A small network was shown many inputs. Here are its activations along a few directions, one row for each input.
Each table varies a few parts of the input and shows all the possible inputs, shuffled.
A made-up example of a description, with smaller parts first: one of 4 places along a line, together with either a single point or one of 9 places around a ring or (one of 3 separate values, together with one of 8 places around a ring).
Shared parts are said once, and a part with two or three values counts as separate values.

Other details of the inputs shift rows strongly along two fixed directions, in all tables alike. That doesn't count.
To show where, the next rows are all for the same input, with only those details redrawn:
[ 15  -5   1 -20 -11 -16  -8 -19  11   8 -37 -28  -4 -13]
[ -2  12  16  18 -22  -5  -5   5  34 -20  44  16 -24 -20]
[ 15  -5  -3 -21   1 -14   4   0   3   5 -25 -35   3   7]
[ 12  -3  -1 -16  -1 -12   4   1   6   1 -15 -29   0   4]
[  3   8   3   3   7  -2  21  38   9 -19  44 -13  -2  25]
[  7   4   2  -3   2  -6  12  20  10 -11  20 -17  -3  13]

Table:
r1: [-16  -1  19  33 -33 -16 -24 -28  14 -10  13  55 -21 -54]
r2: [-14  -2  17  29 -41 -14 -27 -32  22 -10  18  53 -13 -48]
r3: [ 10  15   6  25  -9  17 -12 -20   8  -3  27  15 -17  -5]
r4: [-15  -4  -7   3  17  22  21  39  -9  -3  23  -8  21  37]
r5: [-11   9 -11 -13  11  11  15  15 -15  19  -9 -12  24  31]
r6: [  2  11  17  14  -6  -3   7   7  20 -17  35  -2  -5 -10]
r7: [  3 -16 -22 -22  15   6  22  31 -15   9 -12 -15  25  35]
r8: [ -6  -7   1   3  29  -9  22  41 -28 -15  19  12  15  34]
r9: [  5 -18  -6 -15  13  -6  -9 -22 -11  10 -45   8   4 -23]
r10: [-20  18  -8   5  -4  16  10  33   3   2  38  20   2  29]
r11: [  4 -20 -10 -14 -10  -5 -17 -42  -2  17 -47   1  12 -31]
r12: [  1 -14  -9 -10   2   5   9  -1  -2  10 -21  -3  22   0]
r13: [ -9   2  -8 -16 -13  -2 -23 -47  -6  29 -47   0   6 -20]
r14: [ -5 -10  -8   4  12   2   7   3 -11  -3   4  12   5  -9]
r15: [ -7 -16  -7 -12 -12   3 -26 -42  -2  19 -49  -6   5 -25]
r16: [ -9   7  -9 -15  33   5   9  15 -28  12 -12  -2  11  26]
r17: [-20  -1  -3  10 -14  18  -5  18  14  -4  24  21  -5   4]
r18: [-17  12  -5   3   9   6   1  -1 -16  10   4  11   0   2]
r19: [ 12  -2  -5 -17  11  -9  16  20  -2  -2  -3 -36   7  25]
r20: [-12 -12  -8  -5  13   8  -4  -5 -19   8 -22  -8   5  -1]
r21: [  5  21   5  31 -25  20 -11  -2  26  -9  38  31 -29  -5]
r22: [ 15  13  -1   9  38  19  18  27 -23 -10  25  -4  -6  41]
r23: [ 19   7  -4   2   2  15   1 -12  -4  14 -21 -17   4  15]
r24: [ 16  -5   5 -16  -2 -17 -12 -33  -1   4 -29 -31   2 -20]
r25: [  7   5  10   2  12 -10   4   0  -7 -13  13 -16  -8 -11]
r26: [ 21   2  -1  -1  -3   3 -22 -50 -12  21 -50 -11 -16 -22]
r27: [-18  -1   2  12  26  17   7  31 -10 -16  34  20  -3  16]
r28: [-15   0  20  31 -39  -7 -13 -12  26  -9  22  50  -7 -35]
r29: [  9   6  12  -3  27  -8  10  15  -8 -21  18 -11  -7   4]
r30: [-15   0  10  22 -33  -6  -5  12  19 -12  33  46  -9 -10]
The inputs of r24 and r19 match in every part but one. If r11 is changed in the same way as r24 into r19, which row does it become?
> r7
What do these inputs look like to the network?
> one of 5 places along a line, together with either one of 2 separate values or one of 4 places along a line
List by row number the other rows that have the place on the line of 5 in common with r23.
> r4, r5, r6, r12, r28
Which other rows does r29 become when the choice among 2 separate values takes its other values? List them by row number.
> r22

Table:
r31: [-17  -4  -9  -8  18   3  20  34 -17  -2  16  -7  21  30]
r32: [-11   5  -4   3   2   8  15  25   2  -4  31   2  10  20]
r33: [-15  -2  -4  13  19  14  10  20 -20  -6  25  21   9  17]
r34: [ -1  13  12   9 -14  -2 -14 -19  22  -7  16   5 -21 -30]
r35: [ -4 -12 -14 -23  14  -3  -3  -9 -26  22 -52 -10  16   8]
r36: [ -1   0  10  12 -28 -10  -8 -11  22  -5   9  23  -7 -24]
r37: [  3   7  13  19 -19  -7  -1   7  19 -16  33  14 -13  -6]
r38: [ 10   0 -14  -4  37  15  25  32 -35   1   7 -27  19  56]
r39: [-20  -3   5  15  -4   2   8  29  12 -20  46  27   0  -2]
r40: [  7   2  -5  -8   4   4  -4  -7  -9  12 -24 -11  -2  10]
r41: [  3  -5 -10  -4   8  10  -1 -12 -16  14 -24   0  11   6]
r42: [ 11   7  -2 -11  15   1  -3 -10 -10   7 -21 -18  -7   3]
r43: [ -2   2  -3  -2 -14   3 -17 -27   5  16 -28  16  -5 -20]
r44: [ 12  -2   7  -8 -11 -11 -14 -25  18  -1 -20 -13 -15 -32]
r45: [ 12 -11  -2 -15 -11  -8  -9 -16   7   8 -36 -22   0  -9]
r46: [  2 -18  -8 -22  11 -18  12  10 -21   8 -33 -21  25  18]
r47: [ 17   1  11  -4 -13 -20 -12 -27  13  -1 -20 -11 -14 -28]
r48: [-3  6  1  3 -5  4  2  7  7 -3 16 -6 -2  8]
r49: [  1  17   9  26  14  15   5   9   0 -19  51  16 -17   2]
r50: [ -6  -3   6   8 -25  -1 -10  -9  27  -5   9  21  -8 -27]
The inputs of r49 and r33 match in every part but one. If r47 is changed in the same way as r49 into r33, which row does it become?
> r46
What do these inputs look like to the network?
> one of 4 places along a line, together with one of 5 places along a line
Start at r38 and move only the place on the line of 5, one step at a time. The first step leads to r40. Which rows follow, in order?
> r48, r45, r37
Which other rows does r40 become when the place on the line of 4 takes its other values? List them by row number.
> r35, r42, r43
